M =
[[138 122 134 121 121 129 115 130 126 137 142 126 141 128]
 [134 105 135 123 118 149 118 134 133 143 140 118 135 131]
 [141 132 140 119 116 135 115 129 126 141 147 123 138 128]
 [133 119 136 124 118 136 116 132 129 139 139 119 138 127]
 [115 115 125 117 136 150 105 133 113 138 127 114 123 123]]
Indices start at 0.
row 0 col 0 -> 138
row 1 col 7 -> 134
row 3 col 2 -> 136
row 0 col 6 -> 115
row 2 col 12 -> 138
row 2 col 4 -> 116
row 4 col 10 -> 127
row 2 col 0 -> 141
row 1 col 13 -> 131
row 1 col 4 -> 118
row 2 col 2 -> 140
row 1 col 9 -> 143
row 2 col 8 -> 126
row 4 col 3 -> 117
row 0 col 3 -> 121
row 0 col 9 -> 137
row 1 col 8 -> 133
row 0 col 12 -> 141
row 1 col 10 -> 140
row 3 col 4 -> 118
row 4 col 9 -> 138
row 0 col 2 -> 134
row 2 col 9 -> 141

data =
[[120 134 134 106 133 133 122 130 130 119 123 126]
 [131 119 113 129 126 135 126 130 148 131 139 120]
 [134 124 115 129 112 128 131 127 131 114 119 131]
 [121 134 134 105 133 134 121 130 131 119 123 126]
 [124 137 121 126 139 108 120 116 131 124 120 131]
 [122 141 126 141 132 122 143 124 121 130 133 129]
 [133 120 135 143 115 132 139 130 124 124 119 135]
 [124 139 130 118 126 118 122 121 124 117 108 129]]
data[0,0] = 120
data[1,1] = 119
data[1,8] = 148
data[0,11] = 126
data[:, 7] = [130, 130, 127, 130, 116, 124, 130, 121]
data[7] = [124, 139, 130, 118, 126, 118, 122, 121, 124, 117, 108, 129]
data[2,11] = 131
data[4,6] = 120
data[4,10] = 120
data[3,1] = 134
data[0,10] = 123
data[4,2] = 121
data[2,6] = 131
data[4] = [124, 137, 121, 126, 139, 108, 120, 116, 131, 124, 120, 131]
data[2,7] = 127
data[3,6] = 121
data[3] = [121, 134, 134, 105, 133, 134, 121, 130, 131, 119, 123, 126]
data[1] = [131, 119, 113, 129, 126, 135, 126, 130, 148, 131, 139, 120]
data[5,0] = 122
data[4,1] = 137
data[0,5] = 133
data[:, 0] = [120, 131, 134, 121, 124, 122, 133, 124]
data[3,2] = 134
data[3,4] = 133
data[0,3] = 106
data[1,4] = 126
data[6,3] = 143
data[2] = [134, 124, 115, 129, 112, 128, 131, 127, 131, 114, 119, 131]
data[0,4] = 133

x =
[[154 118 125 137 127 135]
 [128 124 122 119 122 131]
 [128 127 127 112 116 126]
 [133 113 129 126 131 150]
 [107 119 129 123 122 137]
 [124 125 121 124 127 129]
 [129 113 127 122 132 152]
 [127 126 122 117 118 128]
 [143 123 126 112 112 133]
 [107 136 118 126 134 111]]
x[0,0]: 154
x[:, 3]: [137, 119, 112, 126, 123, 124, 122, 117, 112, 126]
x[:, 4]: [127, 122, 116, 131, 122, 127, 132, 118, 112, 134]
x[7,2]: 122
x[2,4]: 116
x[3,1]: 113
x[2,2]: 127
x[5,0]: 124
x[1,1]: 124
x[7,4]: 118
x[4,1]: 119
x[6,1]: 113
x[8,0]: 143
x[5,5]: 129
x[2]: [128, 127, 127, 112, 116, 126]
x[6]: [129, 113, 127, 122, 132, 152]
x[4,3]: 123
x[9,3]: 126
x[5,2]: 121
x[2,1]: 127
x[:, 0]: [154, 128, 128, 133, 107, 124, 129, 127, 143, 107]
x[9,5]: 111
x[:, 1]: [118, 124, 127, 113, 119, 125, 113, 126, 123, 136]
x[0,4]: 127

X =
[[129, 127, 128, 128, 129, 127, 128, 128, 128, 128, 128, 130],
 [127, 122, 124, 132, 136, 122, 128, 129, 125, 128, 128, 140],
 [133, 125, 125, 123, 145, 120, 131, 126, 134, 126, 129, 144],
 [124, 122, 124, 132, 139, 121, 129, 128, 124, 126, 129, 142],
 [131, 126, 126, 124, 142, 122, 131, 126, 132, 126, 129, 139],
 [132, 126, 126, 124, 143, 121, 131, 126, 133, 126, 129, 141],
 [130, 126, 127, 126, 136, 124, 130, 127, 131, 127, 128, 136],
 [134, 124, 125, 124, 143, 120, 130, 127, 134, 127, 128, 143],
 [133, 125, 126, 124, 143, 121, 130, 127, 134, 127, 128, 142],
 [128, 117, 122, 134, 142, 117, 128, 130, 124, 128, 127, 150]]
X[0, 0]	129
X[:, 11]	[130, 140, 144, 142, 139, 141, 136, 143, 142, 150]
X[1, 1]	122
X[8, 1]	125
X[:, 5]	[127, 122, 120, 121, 122, 121, 124, 120, 121, 117]
X[2, 11]	144
X[0, 3]	128
X[9, 5]	117
X[2, 3]	123
X[5, 9]	126
X[6, 11]	136
X[:, 9]	[128, 128, 126, 126, 126, 126, 127, 127, 127, 128]
X[0, 7]	128
X[1, 8]	125
X[7, 11]	143
X[8, 4]	143
X[0, 2]	128
X[1, 6]	128
X[8]	[133, 125, 126, 124, 143, 121, 130, 127, 134, 127, 128, 142]
X[5, 0]	132
X[2, 4]	145
X[3, 7]	128
X[6, 3]	126
X[1]	[127, 122, 124, 132, 136, 122, 128, 129, 125, 128, 128, 140]
X[6, 2]	127
X[7, 3]	124
X[9, 11]	150
X[5, 4]	143
X[5, 10]	129
X[9, 8]	124
X[0]	[129, 127, 128, 128, 129, 127, 128, 128, 128, 128, 128, 130]
X[2]	[133, 125, 125, 123, 145, 120, 131, 126, 134, 126, 129, 144]
X[6, 0]	130

W =
[[145 123 131 129]
 [127 136 129 123]
 [137 133 143 128]
 [134 115 135 136]
 [115 126 133 129]
 [131 123 127 129]
 [105 119 134 133]]
W[0, 0]	145
W[:, 2]	[131, 129, 143, 135, 133, 127, 134]
W[2, 0]	137
W[1, 1]	136
W[:, 0]	[145, 127, 137, 134, 115, 131, 105]
W[4]	[115, 126, 133, 129]
W[4, 1]	126
W[0, 3]	129
W[6, 3]	133
W[5, 3]	129
W[:, 3]	[129, 123, 128, 136, 129, 129, 133]
W[3, 3]	136

A =
[[138 126 126 123 121 104 131 134 135 116 113 130 137 123]
 [124 139 128 120 121 120 124 116 125 129 138 125 122 122]
 [139 121 136 142 135 124 131 138 127 118 115 129 136 131]
 [129 132 133 126 123 118 129 120 124 125 131 127 129 125]
 [126 131 125 140 125 124 144 125 146 136 121 121  98 132]]
A[0][0]	138
A[4][1]	131
A[3][3]	126
A[:, 12]	[137, 122, 136, 129, 98]
A[0][10]	113
A[1][7]	116
A[2][9]	118
A[:, 11]	[130, 125, 129, 127, 121]
A[2][5]	124
A[:, 3]	[123, 120, 142, 126, 140]
A[3]	[129, 132, 133, 126, 123, 118, 129, 120, 124, 125, 131, 127, 129, 125]
A[:, 2]	[126, 128, 136, 133, 125]
A[:, 7]	[134, 116, 138, 120, 125]
A[2][13]	131
A[:, 6]	[131, 124, 131, 129, 144]
A[3][5]	118
A[2]	[139, 121, 136, 142, 135, 124, 131, 138, 127, 118, 115, 129, 136, 131]
A[2][1]	121
A[1]	[124, 139, 128, 120, 121, 120, 124, 116, 125, 129, 138, 125, 122, 122]
A[0][4]	121
A[:, 1]	[126, 139, 121, 132, 131]
A[:, 4]	[121, 121, 135, 123, 125]
A[4]	[126, 131, 125, 140, 125, 124, 144, 125, 146, 136, 121, 121, 98, 132]
A[3][4]	123
A[4][2]	125
A[1][4]	121
